Here are a small network's activations along a few directions, averaged over the inputs that share one value of a field.
Values that are neighbours, or in one group, have similar rows; names and order tell nothing.
In the rows, zero is written as 500.
Strong random noise was added to every row along 7 fixed directions; ignore it. To show where, here is one row again and again, with new noise each time:
[604 761 344 686 703 531 538 455 495 530 504 544 479 636 413 682 292]
[441 420 438 419 975 432 147 501 739 373 754 525 602 755 750 200 338]
[340 254 563 303 382 345 631 389 399 608 795  95 681 432 512 309 569]
[549 470 493 482 580 447 189 549 487 484 342 731 528 409 583 296 427]
[240 522  98 456 205 553 648 205 182 804 409 278 479 233 385 468 537]
[403 708 842 636 747 458 548 504 461 225 739 178 751 622 440 711 364]
[492 536 839 353 509 356 656 599 550 433 703 459 436 692 448 548 545]
[781 472 512 760 455 384 562 473 267 589 503 218 877 252 341 589 292]
[259 711 179 223 376 357 230 404 276 577 537 529 218 502 422 283 441]


Kon, 9 values:
y6: [301 261 692 311 574 501 556 606 848 368 586 607 204 747 825 386 826]
y9: [552 182 756 332 570 465 477 647 746 550 447 798 518 579 707 243 680]
y5: [422 573 307 532 454 633 527 453 561 413 429 427 370 537 517 681 619]
y2: [795  49 577 627 279 732 746 556 629 761 333 612 772 237 482 535 591]
y7: [521 715 308 452 377 329 617 432 277 588 728 283 396 585 272 537 334]
y3: [669 390 323 682 483 706 698 398 630 551 482 396 547 490 487 715 549]
y1: [191 700 415 342 446 380 480 412 265 409 786 144 502 564 395 445 438]
y4: [752 460 246 276 417 444 639 535 678 627 838 468 222 798 367 530 470]
y8: [763 583 239 575 633 323 197 660 525 486 479 657 389 535 566 334 350]
The values of Kon form 3 separate groups.
Which other values are in the same group as y2? Give them in the order they are listed.
> y5, y3, y4
Which other values are in the same group as y1? Give them in the order they are listed.
> y9, y7

Zon, 9 values:
h9: [482 434 114 526 531 436 351 407 405 721 521 431 542 392 555 230 392]
h5: [439 642 652 457 564 517 640 544 597 487 472 727 328 676 532 564 568]
h1: [560 400 547 540 393 571 571 443 429 548 429 447 689 380 378 540 490]
h6: [809 293 380 391 416 232 513 658 519 746 660 489 390 569 464 304 433]
h4: [497 521 391 524 585 574 242 465 521 409 575 457 520 453 539 455 406]
h7: [297 552 461 594 617 799 379 435 627 415 364 668 519 476 576 550 518]
h8: [788 483 420 435 631 335 618 605 730 509 698 556 313 820 532 540 475]
h2: [376 361 367 272 327 475 381 497 518 556 324 664 271 422 628 315 721]
h3: [570 465 346 277 353 282 546 464 363 669 614 487 412 548 431 335 452]
The values of Zon form 3 separate groups.
Which other values are in the same group as h7? Give them in the order they are listed.
> h1, h4
Which other values are in the same group as h2? Give them in the order they are listed.
> h8
